These are the activations of a small neural network, seen along a few directions. Each row is one input.
Each table varies a few parts of the input and shows all the possible inputs, shuffled.
A made-up example of a description, with smaller parts first: one of 2 separate values, together with either a single point or one of 9 places along a line or (one of 5 places around a ring, together with one of 6 places along a line).
Shared parts are said once, and a part with two or three values counts as separate values.
In the rows, zero is written as 128.

Rows:
row 1: [131 148 157 104 154  83 140 167 105 114 139 137 139 213 129 121 111]
row 2: [161 100  93  79 151 159 126  55 122 104 115 141 185  69 117 136 159]
row 3: [153 107 127  98 166 155 159  85 137 122  86 162 194 153 110 106 163]
row 4: [104 108 123 108 116 155  97 157 137 130 205  72 107  79 147 128 103]
row 5: [125 152 155 125 168 126 147 142 107 152 105 172 103 174 126  65 117]
row 6: [ 94 103 133 146 142 114  99 184 140 152 208 105 108 134 134 102  97]
row 7: [142 104  85 107 153 137 105  95 105 148 133 164 180  56  98 143 140]
row 8: [132 101  98 139 190 107 107 134 109 165 127 197 175 114  79 126 132]
row 9: [142 136 147  76 114 142 118  96  96  91 156  86 148 108 170 174 119]
row 10: [121 123 142 133 140  75  96 174  81 147 162 131 142 149 126 146  97]
row 11: [ 95 137  93 224  40  95 150 150 223 120 101  58  55 138 114 175 149]
row 12: [115 110 132  83 117 184 121 107 150  97 197  52 107 101 171 134 120]
row 13: [112 128 133 147 156 123  95 156  90 169 126 177 104 109 126  92  97]
row 14: [107 129 153 122 159 120 143 172 164 119 181 102 109 199 136  75 104]
row 15: [134 152 166  97 137 177 141 105 120 131  87 145 116 156 150  84 136]
row 16: [123 131 157 101 129 173 147 132 171 114 168  75 119 183 168  95 125]
row 17: [127 133 129  95 122 184 116  75  94 112 119 123 107  74 168 114 130]
row 18: [119 135 119 118 124 155  90 119  83 150 131 141 106  54 143 110 107]
row 19: [128 128 134 102 111 111  97 139  80 134 165  99 146  89 149 170 101]
row 20: [147 154 169  87 130 139 143 129 114 102 123 108 156 196 156 145 122]
row 21: [145 111 123 125 204 108 162 126 127 136 101 188 182 171  81  91 140]
row 22: [156 120  75 223  68  97 171 101 182 122  39 177 136 106  51 177 182]
row 23: [131 161 108 218  42 100 151 123 173 135  32 152  52 102 107 151 156]
row 24: [127 161 124 215  41  54 151 151 163 106  67 106  96 145 116 212 166]
Changing only one part turns row 15 into row 16. The same change can be made to row 17. Which row results?
Answer: row 12
What do these inputs look like to the network?
Answer: one of 4 places along a line, together with either a single point or one of 5 places around a ring
Which other rows does row 3 become when the place on the ring of 5 takes its other values? List them by row number.
Answer: row 2, row 7, row 8, row 21
Which other rows agree with row 9 in the place on the line of 4? List them by row number.
Answer: row 1, row 10, row 19, row 20, row 24

Rows:
row 25: [145  96 116  83 183 162 106 108 108 141 165 152 183 102 120 104 109]
row 26: [110 115  97 219 121  57 122 179 150 165 114 165 110 119  65 130 127]
row 27: [145 145 129 140 127 128 156  97 147 134  56 160 133 143 118 113 162]
row 28: [116 129 165 101 120 130  98 158 112 129 186  75 123 135 172 140 102]
row 29: [144 124 114 142 125 156 145  88 122 131  67 174 136  96 118 130 164]
row 30: [111 126 125  86 137 164  97 115  95 139 159 105 103  86 158 104 100]
row 31: [144 112 131  78 176 182 107 103  82 145 143 161 153 108 132  84 113]
row 32: [115 130 116 166  66 126 143 140 188 110 143  74 103 124 118 157 145]
row 33: [113 142 114 199 122  43 114 180 114 165 100 174 116 125  79 162 109]
row 34: [145 124 154  73 174 124 128 130  82 127 146 145 174 151 128 100 114]
row 35: [142 120 107 139 132 118 153 106 166 126  83 147 155 146  96 130 162]
row 36: [158 141 121 127 122 102 145 109 124 123  70 144 159 153 115 149 155]
row 37: [125 130 166  95 153 111 125 149 102 115 165 118 137 191 156 114 109]
row 38: [125 118  95 158  90 123 126 106 166 104 127 112 108  77 111 163 143]
row 39: [142 129 151  82 183 156 136 122  98 142 139 160 134 148 131  67 116]
row 40: [120 112 140 108 162 121 139 153 132 124 175 108 136 185 148  93 118]
row 41: [141 106 135  85 190 136 139 133 121 131 156 148 169 144 118  86 111]
row 42: [103 111 137 114 130 142 109 163 139 138 197  67 121 133 161 122 113]
row 43: [121 155 135 159  61 145 145 136 169 118 111  98  69 123 145 140 133]
row 44: [121 127 127 169 117 116 159 129 181 104 110 107 121 182 110 138 148]
row 45: [151 122 109 132 123 126 138  94 101 124  85 159 164 101 113 173 155]
row 46: [137 107  97 140 128 137 143  89 141 132 100 158 164  93  95 147 172]
row 47: [114 127 130  80 140 134  88 124  88 128 178 104 133  85 156 146 102]
row 48: [109 113 109  95 155 149  90 130 117 135 183  95 132  80 144 126 111]
row 49: [125 159 143 164 111 127 159 120 165 116  80 125  99 177 136 124 144]
row 50: [135 133 110 144  81 112 126 112 127  97 110 112 113  79 128 183 132]
row 51: [147 114 133  70 170 151  95 109  72 135 158 157 186 107 132 125 113]
row 52: [107 143 117 212 112  85 113 173 135 162  76 191  87 119  86 112 130]
row 53: [126 141 112 156  80 141 131 103 142 110  95 125  85  75 131 140 141]
row 54: [130 153 139 149 103 103 157 135 145 101  96 113 127 186 126 161 136]
row 55: [108 131 158 106 118 159 112 144 121 142 168  80  89 134 177 101  97]
row 56: [125 139 158 106 160 145 138 142 113 130 156 128 101 189 161  78 108]
row 57: [124 148 134 148  54 113 142 142 157 102 126  84 105 128 139 182 129]
What do these inputs look like to the network?
Answer: one of 3 separate values, together with either a single point or (one of 2 separate values, together with one of 5 places around a ring)
Changing only the choice among 3 separate values turns row 41 into row 39. The same change can be made to row 32. Which row results?
Answer: row 43
Which other rows agree with row 34 in the choice among 3 separate values? List them by row number.
Answer: row 28, row 33, row 36, row 37, row 45, row 47, row 50, row 51, row 54, row 57
Which other rows does row 25 become when the choice among 3 separate values takes its other values? List them by row number.
Answer: row 31, row 51

Rows:
row 58: [108 141 177 103 133 128 128 180 133 124 192  69 102 203 176 105  95]
row 59: [153 114 165  27 225 162 138 113  76 128 169 147 196 197 155  67 114]
row 60: [ 97 132 147 115 124 166 102 152 122 145 180  92  66 108 173  84  93]
row 61: [156  96 133  12 191 183 102  81  65 122 188 122 209  90 156 116 116]
row 62: [113 129 101 191 130  87 108 155 118 170  94 190 104  87  81 121 122]
row 63: [123 110  91 171 113  75  97 144 127 135 129 141 153  79  82 186 128]
row 64: [124 126 124 181 146  56 140 179 136 143 117 167 140 181  80 134 126]
row 65: [141 141  91 192  37 113 159  85 187  88  50 108 118  94 104 214 182]
row 66: [131 156 106 212  55 127 167  97 181 120  19 157  72 103 103 145 176]
row 67: [139 156 125 199  74  95 197 121 203  99  40 130 108 195 101 156 181]
row 68: [110 120 134  92 103 148  93 137 124 107 209  46 111  96 172 154  95]
row 69: [141 114 141  41 205 197 106  92  65 155 149 167 158 103 153  52 108]
What do these inputs look like to the network?
Answer: one of 3 separate values, together with one of 4 places along a line
Changing only the place on the line of 4 turns row 62 into row 66. The same change can be made to row 64. Which row results?
Answer: row 67
Which other rows does row 58 become when the choice among 3 separate values takes its other values? List them by row number.
Answer: row 60, row 68

Rows:
row 70: [114 115 115 101 113 163 108 124 110 129 187  80  93  79 162 131 100]
row 71: [123 136 162  80 117 169 120 119 121 103 171  64 120 151 190 134 115]
row 72: [154 130 147  88 132 181 155  80 141 104 105 126 160 146 147 112 157]
row 73: [146 124 122 134 185 103 136 120  94 143  93 211 166 144  90 109 137]
row 74: [165 123 108  97 136 150 135  72 110 119  87 168 183  85 103 141 152]
row 75: [125 109 101 115 128 140  90 106  98 145 135 136 136  32 128 142 128]
row 76: [120 146  95 212  36 100 161 110 206  90  65  93  83 110 109 199 173]
row 77: [115 114 111 147 163 109  90 157 102 176 141 171 142  99  97 125 111]
row 78: [138 135 146 109 175 130 157 124 130 130 104 157 142 200 124  73 132]
row 79: [115 156 128 230  66  67 152 174 174 133  70 143  79 160  95 157 144]
row 80: [116 133 160  93 146 113 132 171 127 125 181  79 120 201 159 103  97]
row 81: [106 115 140 131 139 112  99 180 122 139 198 109 112 129 132 111  90]
What do these inputs look like to the network?
Answer: one of 2 separate values, together with either a single point or one of 5 places around a ring
Changing only the choice among 2 separate values turns row 70 into row 81. The same change can be made to row 71. Which row results?
Answer: row 80
Which other rows does row 73 become when the choice among 2 separate values takes its other values? List them by row number.
Answer: row 74
